These are the activations of a small neural network, seen along a few directions. Each row is one input.
Each table varies a few parts of the input and shows all the possible inputs, shuffled.
A made-up example of a description, with smaller parts first: one of 6 places along a line, together with either a single point or one of 11 places around a ring or (one of 2 separate values, together with one of 8 places around a ring).
Shared parts are said once, and a part with two or three values counts as separate values.
In the rows, 128 means zero.

Other details of the inputs vary at random and push rows far along three fixed directions, the same in every table; ignore that.

A family of inputs:
r1: [126 129 132 125  98 174 111 108 114 180  14]
r2: [101  92 119 143 109 111 227  94 209 164  95]
r3: [123 140 178 117  68 140 136 102 138 163  40]
r4: [120  75  93 157 204  96 200 145 198 123 209]
r5: [137 103 140 159  89 159 156 132 162 203  55]
r6: [ 83 125 201  76 143 173  55 112  75  68 137]
r7: [118 117 121 165  74 173 162 141 172 177  58]
r8: [131 100 198  58 151 184  49 118  77 106 145]
r9: [165 228 108 140 108  92  78 141  53 133 139]
r10: [ 93  90 167  97 144 174  96 122  98  97 164]
r11: [202 180 103 106 102  78  41 127  45 117 128]
r12: [100  96  77 108 192  84 220  91 190 118 215]
r13: [ 98 117 127 157 127 129 216 111 203 180  89]
r14: [ 90 104  99 171 112 146 213 127 212 150  85]
r15: [174 182  83 116 107  60  99 107  98 129 139]
r16: [128  84 134 145  69 136 160 112 166 174  46]
r17: [ 95 115 192  99 167 204  39 142  70  86 138]
r18: [137 107 165 128  68 145 127 115 124 156  23]
r19: [109  88  81 161 188 116 207 158 199 104 219]
r20: [170 214 101 156 103  84 127 157 113 129 143]
r21: [ 86  89 169  94 153 170 111 120  89  84 144]
r22: [130 109 135 108  70 165 111  96 123 179  45]
r23: [201 174  99 164 123  68  92 158  97 136 130]
r24: [158 176  54 143 159  65 159 117 139 146 174]
r25: [116 131 110  94 159  97 171  95 146 126 176]
r26: [ 76  89 102 154 130 124 190 155 199 206  72]
r27: [ 66  58 163  83 195 122 142 156 161 107 183]
r28: [ 92  72 141  98 218 171 125 121 150 104 179]
r29: [188 186  86 168 105  87 102 171 101 118 138]
r30: [190 158  73 123 102  72  93 122  88 139 141]
r31: [146 120 147 134 178 117 118 152 121 105 152]
r32: [ 97  97 103 150  64 152 168  97 137 171  52]
r33: [157 168  77 149 114  57 179 138 149 106 191]
r34: [ 91  64 167 102 188 125 157 117 173  76 178]
r35: [ 99  82 166 119 187 183 143 159 160  99 198]
r36: [125 148 172 140  88 155 119 117 142 168  25]
r37: [140 120 161 148  81 166 108 134 136 181  34]
r38: [190 178  67 145 130  82  90 133  88 147 131]
r39: [189 228 120 145 102  89  74 166  80 105 138]
r40: [ 86 111 113 144  93 130 242 107 210 153 110]
r41: [ 97 105  72 133 214  99 198 105 194 122 207]
r42: [118 100 122 150  52 156 172 125 170 164  67]
r43: [127 102 109 137 134 111 167 141 154  90 175]
r44: [200 153 110 142  94  65 101 145  98 135 146]
r45: [105  93 184  97 142 170 119 141 121  66 140]
r46: [ 81 138 201  94 167 193  45 127  79  79 130]
r47: [106 129 125 155  81 179 114 118 108 171  33]
r48: [116 115 136 160  94 143 155 116 175 175  26]
r49: [ 86  84 163 120 199 175 156 156 159  73 175]
r50: [117 109 118 121 137 127 114 126 100 101 175]
r51: [ 93 148 149 119  62 156 141  92 114 164  52]
r52: [159 177  76 143  89  67 105 124  78 118 142]
r53: [117  98 171  89 182 190  84 128 112 127 153]
r54: [ 90 104 168 111 169 194  86 138 101 107 156]
r55: [188 124  90 151 122  59 157 142 134 146 190]
r56: [117 102 199  51 163 178  52 113  70  79 120]
r57: [152 160  45 175 147  74 160 147 106 137 179]
r58: [197 195 139 124  95  57  55 136  74 103 131]
r59: [127 106 211  85 128 186  65 151  94  80 154]
r60: [172 207  84 132 128  78 116 120 100 154 138]
r61: [147 102 149 117 149 104 114 134 121  94 157]
r62: [158 133  60 156 113  78 163 132 114 150 200]
r63: [112 154 151 150  72 168 123 130 152 147  36]
r64: [171 209  93 152 109  89  54 147  50 117 131]
r65: [155 161  72 155 112  53 172 137 154 103 189]
r66: [100  84  75 156 194 126 204 137 168 142 234]
r67: [ 86 131 206  69 146 176  66 113  71  72 140]
r68: [ 75 130 177 102 174 182 101 122 106  96 143]
r69: [ 97  95 166  67 166 154  94  97 120  85 135]
r70: [129 125 130 128  90 180 104 111 127 192  36]
r71: [118 122  89 126 185 111 147 113 154 123 161]
r72: [104 111 121 148  56 143 180 113 180 145  49]
r73: [197 209 131 146 117  70  54 151  81 118 125]
r74: [136 113 135 121 127 126 120 150 129  82 172]
Each input here is: one of 2 separate values, together with either a single point or (one of 4 separate values, together with one of 9 places along a line).
Q: The inputs of r29 and r43 match in every part but the choice among 2 separate values. If r66 is changed in the same way as r29 into r43, which row does it become?
A: r62
Q: The inputs of r44 and r37 match in every part but the choice among 2 separate values. If r16 is changed in the same way as r44 into r37, which row does it become?
A: r4
Q: Change only the place on the line of 9 in r10. List by row number the other rows that result.
A: r6, r21, r32, r50, r51, r52, r62, r67
Q: Change only the choice among 4 separate values in r49. List by row number the other rows that result.
A: r1, r31, r57
Q: Change only the choice among 2 separate values in r46. List by row number the other rows that result.
A: r6
Q: Change only the choice among 4 separate values in r3. List by row number the other rows that result.
A: r25, r40, r51

A family of inputs:
r75: [119 134 156 119 112 138 131 125 141 126 100]
r76: [161 153 120 147 100 105 107 148 107 127 118]
r77: [166 148 124 120 102  95 105 132 109 132 123]
r78: [164 158 119 144 121 111  97 147 104 141 110]
r79: [143 123 131 131 156 104 127 146 133  92 180]
r80: [112 132 149 129 112 146 134 126 132 129 107]
r81: [108 117 140 107 148 150 119 116 116 107 138]
r82: [128 117 153 125 113 137 123 135 142 124  97]
r83: [120 124  74 148 142  97 173 114 153 148 148]
r84: [111 100 122 142 137 151 159 131 164 135 123]
r85: [101 115 142 107 142 144 118 118 116 108 137]
r86: [122 108 143 119 112 142 129 120 127 138 111]
r87: [150 140 119 126 108 112 105 136  97 133 133]
r88: [128 150 137 130 112 148 111 130 120 134 105]
r89: [114 133 141 130 117 156 131 127 129 131 107]
r90: [110 120 144 106 163 143 111 118 119 119 130]
r91: [156 162 118 126 102  98 104 118 100 125 117]
r92: [117 115 142 136 112 148 124 141 130 129 103]
r93: [164 155 113 148 104 115 105 148 103 130 118]
r94: [ 94 114 128 137 123 145 166 125 156 137 120]
r95: [ 99 106 112 126 137 145 159 106 154 137 121]
r96: [119 132 171 109 149 141 109 132 122  90 152]
r97: [123 104 157 106 139 140 119 121 129 112 141]
r98: [ 98 118 128 137 137 147 154 124 156 144 119]
r99: [161 151 113 134 113 110  95 133  97 147 125]
r100: [121 118 142 137 127 151 115 137 132 138 103]
r101: [110 121 137 118 115 141 129 109 124 129 104]
r102: [136 132  84 135 127  80 172 114 154 134 147]
r103: [144 121  74 147 133  98 170 124 151 151 161]
r104: [139 118 142  96 221 111  96 144 103  79 235]
r105: [143 119  76 147 130  97 174 126 146 148 162]
r106: [116 136 145 126 134 149 121 128 130 142  99]
Q: Describe the family of inputs behind these rows.
A: one of 4 separate values, together with one of 8 places along a line
Q: The inputs of r90 and r106 match in every part but the choice among 4 separate values. If r95 is changed in the same way as r90 into r106, which row does it become?
A: r88
Q: Start at r77 and move only the place on the line of 8, one step at a time. The first step leads to r97. Which rows follow, in order?
A: r86, r87, r105, r103, r99, r104

A family of inputs:
r107: [ 78 102 195 122 116 212 124 134 148 127  68]
r108: [ 95 111 178 127  78 175 141 120 154 133  60]
r109: [163 183 144 134 116 105  73 168  82  95 158]
r110: [ 96 122 200  72 150 172  77 101 103  91 120]
r111: [153 111  78 143 171  65 175 139 146 125 221]
r112: [ 91 102 192 109  84 186 138 118 155 120  60]
r113: [182 178 116 144 132  95  70 164  87 115 138]
r114: [ 88  82 198 108 118 190 117 116 153 122  59]
r115: [ 95  91  57 156 146 118 215 111 179 161 148]
r116: [126 112 180 104 156 187  65 141  95 119 126]
r117: [167 161  77 177  80  82 142 145 138 172  83]
r118: [158 190 122 118 144 118  65 131  71 122 143]
r119: [171 198  92 130 130  80  87 134  79 134 146]
r120: [139 164 107 135  87 105 135 103 117 167  75]
r121: [165 145  88 159  82 113 131 136 123 190  81]
r122: [171 178  81 135 116  74  86 141  69 122 163]
r123: [ 92  97 152  77 202 129 148 103 148  71 210]
r124: [112  70 158  86 197 133 142 126 148  78 216]
r125: [139 150  83 155  89 135 124 119 110 172  82]
r126: [103  90  98 165 164 142 194 133 194 147 135]
r127: [131 127 140  99 108 134 100 109  97 107 117]
r128: [162 144 154 107 139 124  53 153  73 113 155]
r129: [109 111 143 127 183 114 162 149 150  74 218]
r130: [149 167 110 172  81 135 133 147 128 157  88]
r131: [160 160 121 111 115  99  71 123  67  98 154]
r132: [100  77 181 106 100 185 126 106 146 153  63]
r133: [111 126  45 160 134  77 227 105 188 177 147]
r134: [ 84  77 141  94 214 136 144 119 130  68 225]
r135: [123 100  73 173 135  85 223 128 198 156 135]
r136: [128 114 135 137  74 136 151 116 162 156  44]
Q: Describe the family of inputs behind these rows.
A: one of 5 places along a line, together with one of 6 places along a line
Q: The inputs of r126 and r135 match in every part but the place on the line of 6. If r130 is changed in the same way as r126 into r135, which row does it become?
A: r129
Q: Change only the place on the line of 6 in r111. List by row number the other rows that result.
A: r116, r121, r124, r128, r132
Q: Change only the place on the line of 5 in r128. List by row number the other rows that result.
A: r109, r117, r122, r133
